Each row below holds a small network's activations on one input, seen along a few directions.
Each table varies a few parts of the input and shows all the possible inputs, shuffled.
A made-up example of a description, with smaller parts first: ring(8) and (point or line(9) or (values(3) and line(4))).
Shared parts are said once, and a part with two or three values counts as separate values.
(in the rows, 128 means zero)

Other details of the inputs shift rows strongly along two fixed directions, in all tables alike. That doesn't count.

Rows:
R1: [114 163 207 148  93  96 130 159  59 142 131 127  10]
R2: [100 192 132 104 151 159 112 140  91 100  48 103 107]
R3: [157  72 163 128  97 106 129 111 175 190 213 137 103]
R4: [153  81 176 136  80  95 125  96 182 186 206 144 118]
R5: [161  77  75  92 177 170 129 114 194 134 132 112 196]
R6: [144  90 127 140 118  61 156 130 143 187 198 188 128]
R7: [140 120  96 109 175 167 132 135 129  93  84 104 152]
R8: [121 144  96 106 165 142 127 131 135 102  70 132 172]
R9: [ 86 154 151 129 105 171 114  97  90  59  78  72  98]
R10: [162  74 178 152  83  81 126 104 182 179 195 157 127]
R11: [119 129  82 117 163 140 144 128 122  88  81 135 175]
R12: [147 101  74  88 172 148 131 111 194 138 125 132 208]
R13: [145 115 113 133 154 167 115 122 138  78  73 108 166]
R14: [ 69 190 171 127  96  77 143 146  46 159 145 148  23]
R15: [137 111 135 107 122  72 148 135 159 213 195 177 124]
R16: [119 170 129 123 159 148 124 155  79  80  40 114 111]
R17: [176  63 165 154 100  88 133 124 172 176 195 159 121]
R18: [139 128  34 147 126 161 115 142 169 133 197 118 227]
R19: [102 149 148 144 117 167 122 112  80  50  71  78  99]
R20: [ 91 181 174 127 114  71 156 173  41 154 131 152  22]
R21: [134  84  59  92 167 154 145 104 181 132 142 129 203]
R22: [149  88 125 136 124  62 157 135 149 188 198 189 127]
R23: [ 94 150  87 112 143 145 131  97 129 104 101 125 168]
R24: [105 151 144 140 123 170 121 115  81  52  69  81  98]
R25: [144  89  60 106 168 137 140 107 193 126 119 151 234]
R26: [148  99 137  98 135  81 147 147 154 211 198 162 102]
R27: [106 178 220 157  72  84 114 145  73 145 118 140  29]
R28: [178  53  82 120 168 177 127 104 196 107 135 106 205]
R29: [149 117 106 122 165 165 121 130 137  86  69 113 168]
R30: [153  72 100 121 131 174 113  69 214 108 139 102 218]
R31: [ 78 212  81 153 108 161 113 173  50  90 136  89 114]
R32: [122 128 120 121 127 177 107  88 153  86  93  93 165]
R33: [119 158  43 159 135 175 123 162  96  74 140  91 180]
R34: [170  58 173 159  87  83 136 112 170 167 198 154 121]
R35: [162  74  63  99 182 150 148 121 177 121 132 129 199]
R36: [176  93 162 127 126  83 126 146 173 209 174 169 123]
R37: [132 110 131 116 116  73 145 121 160 207 205 178 123]
R38: [ 97 167 155 145 107 156 104 107  97  60  52  96 122]
R39: [ 87 160 149 128 109 174 110 103  88  65  75  74  96]
R40: [109 184 133 116 154 148 113 148  91  91  35 115 119]
R41: [181  74 152 123 134  96 143 149 159 197 192 151 104]
R42: [104 128  78 124 153 147 146 107 111  86 105 121 158]
R43: [130 131  91 112 170 144 136 138 125  91  73 129 166]
R44: [104 154 219 157  71  90 134 138  56 126 139 118   9]
R45: [163  90 165 127 104  99 122 119 185 203 199 152 119]
R46: [136 130 117 126 148 165 105 115 148  91  70 111 172]
R47: [130 124 105 100 160 180 117 120 138 104  88  94 148]
R48: [101 185 147 118 134 167 100 125  96  89  54  91 106]
R49: [134  89  58 121 154 135 136  88 187 121 132 151 231]
R50: [128 121 109 109 150 182 112 110 141  94  94  89 149]
R51: [152 132  95 174  92  84 124 179 141 194 240 166 155]
R52: [106 152 151 153 113 156 115 115  84  48  56  95 114]
R53: [ 80 199 176 139  99  60 139 156  56 157 121 170  42]
R54: [171  83 166 142 105  87 122 127 182 196 186 166 128]
R55: [ 73 190 170 123 102  78 144 151  51 159 143 147  21]
R56: [ 85 181 169 137 108  71 154 160  41 148 139 153  21]
R57: [105 188 142 109 145 164 107 134  95  97  49  96 106]
R58: [179  68 161 148 110  89 133 133 171 182 190 164 122]
R59: [123 117 110 114 139 186 112 100 143  89  97  89 152]
R60: [102 212 137 188  75  81 125 213  25 143 174 145  54]
Description of these inputs: ring(5) and (point or line(11)).
Question: The inputs of R10 and R34 match in every part but the ring(5) part. If R49 is changed in the same way as R10 into R34, which row does it become?
Answer: R6
Question: The inputs of R29 and R47 match in every part but the ring(5) part. If R22 is changed in the same way as R29 into R47, which row does it become?
Answer: R55
Question: Which other rows does R24 become when the line(11) part takes its other values? List them by row number.
Answer: R1, R7, R19, R20, R28, R35, R41, R42, R44, R56
Question: Which other rows agree with R48 in the ring(5) part? List them by row number.
Answer: R2, R4, R12, R15, R18, R23, R30, R32, R37, R45, R57

Rows:
R61: [127 188 124 165 123 186  91 172  68  61  89  61 109]
R62: [ 82 180 175 150  74  42 147 180  52 180 190 162  24]
R63: [112 160 207 111 110  87 127 145  90 184 129 137  23]
R64: [147  96  44 105 178 163 137 144 166 119 132 125 219]
R65: [166  79 135 131  99  42 152 124 192 231 251 204 146]
R66: [155  66 103 135 128 153 117  86 188  91 125 120 192]
R67: [ 67 199 117 152 130 139 129 130  55  64  40 123 115]
R68: [202  45 167 130 120  74 131 143 201 217 212 175 114]
R69: [129 162 208 123 104  88 118 148 106 191 143 142  31]
R70: [101 180 160 121 132 170  98 140  84  73  32  88  96]
R71: [ 88 189 180 139  74  44 149 166  64 177 174 159  37]
R72: [103 140 217 133  88  69 152 126  84 160 162 154  20]
R73: [157 109  60 102 177 153 133 120 180 120 107 141 221]
R74: [ 76 186 152 131 112 168 107  96  89  64  61  91 103]
R75: [140  76 103 128 125 174 111  81 195  93 121 108 211]
R76: [121  86  96 106 141 176 124  60 183  97 116 104 200]
R77: [105 189 124 186  90 181  96 146  60  49 102  62 111]
R78: [176  86 121 110 136  66 151 160 184 232 224 182 146]
R79: [120  98  28 124 149 165 137  97 161 105 158 121 211]
R80: [144 100  30 105 180 177 133 127 161 124 139 124 205]
R81: [101 166 151 106 153 157 135 124  76  70  34  94  82]
R82: [185  72 127 137 148  63 145 154 181 234 204 202 144]
R83: [115 162 150 119 153 164 119 133  70  58  21  85  99]
R84: [154  60  93 124 147 171 132  72 180  79 106 108 214]
Question: The inputs of R81 and R72 match in every part but one. If R73 is changed in the same way as R81 into R72, which row does it become?
Answer: R65
Question: What do these inputs look like to the network?
Answer: values(2) and (point or line(5) or ring(6))
Question: Which other rows does R63 become when the ring(6) part takes its other values? List them by row number.
Answer: R68, R69, R70, R81, R83
Question: Which other rows does R74 become when the ring(6) part takes its other values? List them by row number.
Answer: R66, R72, R75, R76, R84

Rows:
R85: [106 165 172 121 127  76 144 158  77 156 120 148  39]
R86: [159  79 142 138 109  81 152 124 153 187 197 177 108]
R87: [123 142 106 136 137 172 131 123  93  68  89  94 153]
R88: [155  90 130 132 108  97 141 129 152 196 218 148 108]
R89: [122 130 183 116 133 163 104  76 124  63  33  88 110]
R90: [122 139 178 107 127 185  99  82 125  66  47  79 107]
R91: [100 188 171 133 117  69 134 147  69 167 124 167  57]
R92: [155  81  69 135 136 140 133 102 194 109 140 134 224]
R93: [166  72  73 119 167 148 142 120 185 123 134 137 201]
R94: [138  93 144 129 106  62 146 119 167 184 195 172 130]
R95: [107 180 100 149 139 158 120 151  96  89  83 108 150]
R96: [123 163  91 129 143 155 121 167  98  90  79 114 141]
R97: [138  65  82 112 149 147 133  73 193 113 141 135 216]
R98: [116 157 101 126 153 142 125 153 100  91  63 130 138]
R99: [135  88 141 124 103  97 135 117 163 196 213 158 113]
R100: [144  89 132 141  94  99 125 129 153 195 221 146 116]
R101: [108 175 169 118 124  69 140 173  78 171 119 163  51]
R102: [152  98 134 149 119  79 143 147 156 207 187 178 138]
R103: [ 98 152 117 138 131 153 117 108  90  48  76 118 139]
R104: [ 84 193 171 135 113  92 128 160  74 174 132 151  48]
R105: [109 170  93 114 151 164 111 155  92 100  85 102 143]
R106: [106 163  99 119 161 164 119 150 100  76  86  86 123]
R107: [139  89  68 106 141 158 133  92 199 122 152 124 220]
R108: [151  92 136 103 136  95 145 142 156 201 201 159 111]
R109: [ 98 167 190 125 106  74 152 132  65 147 126 139  46]
R110: [100 155 109 148 120 164 113 125  90  58  95  96 142]
R111: [ 97 185  91 136 143 171 115 140  97  95  85  99 142]
R112: [171  74  70 132 163 154 138 135 185 122 151 115 205]
R113: [189  61 200 147  90 110 118 120 181 179 183 136 100]
R114: [182  51 132 119 130 183 105  79 216 121 134  90 187]
R115: [132 129 179 139 126 166  99  92 120  58  40  90 114]
R116: [ 98 172 183 122 108  93 148 141  70 152 144 131  42]
R117: [152  92  59 125 133 156 122 107 192 118 165 111 217]
R118: [104 173 165 164  78  81 129 167  75 139 153 136  64]
R119: [102 171 100  95 158 162 122 143 101  99  69 119 138]
Question: The inputs of R114 and R113 match in every part but one. If R117 is changed in the same way as R114 into R113, which row does it become?
Answer: R118
Question: What do these inputs look like to the network?
Answer: ring(5) and (point or ring(6))
Question: Which other rows agree with R98 in the ring(5) part? List them by row number.
Answer: R86, R92, R93, R102, R103, R115
Question: Which other rows does R112 become when the ring(6) part takes its other values? List them by row number.
Answer: R87, R95, R96, R110, R118

Rows:
R120: [117 142 151 139 103  70 146 142 107 170 170 167  91]
R121: [142 116 183 143  95  91 124 136 131 169 164 146  83]
R122: [171  29  51 111 156 131 145  80 244 167 206 158 249]
R123: [128 159 141 145 100  88 131 178  93 184 198 145  74]
R124: [ 55 237 203 143 100 138 114 138   6  47   9  91  21]
R125: [152 116 178 153  99  97 124 151 121 163 165 141  78]
R126: [106 131 106 116 151 199 112  77 134  41  38  80 172]
R127: [152 127 178 146  95 107 117 158 120 176 182 126  68]
R128: [107 156  52 134 160 189 120 128 106  42  62  94 195]
R129: [134 107 190 125 100  97 131 114 135 165 158 135  73]
R130: [109 161  55  94 196 184 128 136 114  68  34 106 189]
R131: [151 131 191 116 130  82 132 162 119 189 140 156  55]
R132: [173  21  55 104 154 136 148  79 248 165 209 150 246]
R133: [ 95 159  58 124 154 184 120 113 113  46  58  98 198]
Question: The inputs of R129 and R132 match in every part but one. If R126 is changed in the same way as R129 into R132, which row does it become?
Answer: R122
Question: What do these inputs look like to the network?
Answer: values(2) and (point or line(6))
Question: Which other rows does R123 become when the values(2) part takes its other values? List them by row number.
Answer: R127
